A small network was trained on made-up records. Each row is its average activation on records with the value named, seen along a few directions.
Values that are neighbours, or in one group, have similar rows; names and order tell nothing.
(in the rows, 500 means zero)
Strong random noise was added to every row along 2 fixed directions; ignore it. To show where, here is one row again and again, with new noise each time:
[167 738  74 803 707 512 570 658 722 830 478 356  73 642]
[607 454 469 548 459 715 647 616 738 583 376 474 491 628]
[522 600 448 418 500 580 625 576 530 490 477 455 418 610]
[102 820  41 762 740 440 555 644 629 804 528 340  15 635]


Field ZOKI:
vemi: [565  69 508 877 486 613 360 554 818 761 361 604 683 396]
zipun: [394 707 404 318 664 269 495 439 310 279 682 471 219 527]
segu: [687 626 688 533 359 445 372 388 284 338 468 524 704 443]
pofel: [452 188 575 469 492 412 365 422 580 580 674 654 654 380]
sudiv: [396 311 503 385 680 451 590 429 654 457 543 525 401 439]
tofim: [314 457 448 722 510 407 338 462 446 672 537 492 493 408]
tibo: [574 709 579 471 383 508 491 479 321 392 464 428 563 504]
gilus: [431 455 527 702 433 492 366 445 404 603 450 480 619 435]
dimod: [564 524 393 525 520 645 622 618 735 597 352 491 449 547]
The values of ZOKI form a line.
Q: Which values are neighbours of tofim? Give them in the order they are listed.
A: vemi, gilus
Q: Which values are neighbours of sudiv? Give them in the order they are listed.
A: zipun
Q: What is the length, in steps, of the shortest route from dimod to pofel?
A: 6

Field SISU:
lufup: [405 808 446 300 457 415 586 510 321 460 544 423 462 522]
pas: [365 550 429 520 644 436 517 496 573 508 553 506 298 557]
tem: [382 432 410 426 664 513 568 555 562 527 495 491 406 496]
zal: [550 593 449 509 430 575 467 557 603 545 443 414 419 546]
karez: [736 550 759 362 363 650 610 499 385 338 379 537 715 600]
rutod: [770 624 815 191 331 495 573 404 195  86 501 510 673 572]
kefo: [516 405 531 474 428 523 434 454 507 537 482 557 694 403]
nazun: [297 584 335 819 578 344 350 460 454 698 588 485 358 470]
fefiv: [361 575 534 545 566 299 379 417 290 500 569 541 549 426]
goz: [362 481 359 595 686 394 501 517 546 512 588 459 221 539]
zuga: [400 329 308 613 618 535 574 596 807 699 500 511 379 458]
vofe: [645 238 459 700 350 688 403 536 672 656 437 511 628 409]
The values of SISU form 3 separate groups.
Q: Which other values are in the same group as lufup? Give them in the order they are listed.
A: zal, karez, rutod
Q: Which other values are in the same group as kefo? Give them in the order they are listed.
A: nazun, fefiv, vofe

Field TETU:
rakud: [395 711 418 500 525 417 430 469 308 511 530 460 434 496]
vopu: [747 302 691 432 420 709 688 568 707 366 345 487 602 587]
lobu: [407 453 441 428 608 355 495 503 493 457 612 526 405 433]
rodi: [623 386 592 252 507 534 595 523 501 357 536 555 549 511]
gage: [354 921 410 333 572 277 469 457 100 337 605 441 331 517]
dubu: [466 314 516 519 573 436 396 448 533 551 618 588 500 452]
fifev: [803 310 668 527 301 870 667 516 811 505 225 476 717 577]
neves: [787 222 792 507 247 635 440 449 522 449 407 587 924 408]
digor: [546 523 563 544 391 508 427 482 440 541 519 552 638 487]
The values of TETU form a line.
Q: What is the length, in steps, of the shortest route from fifev to dubu?
A: 4
Q: Which values are neighbours of digor? Give them in the order they are listed.
A: rakud, neves
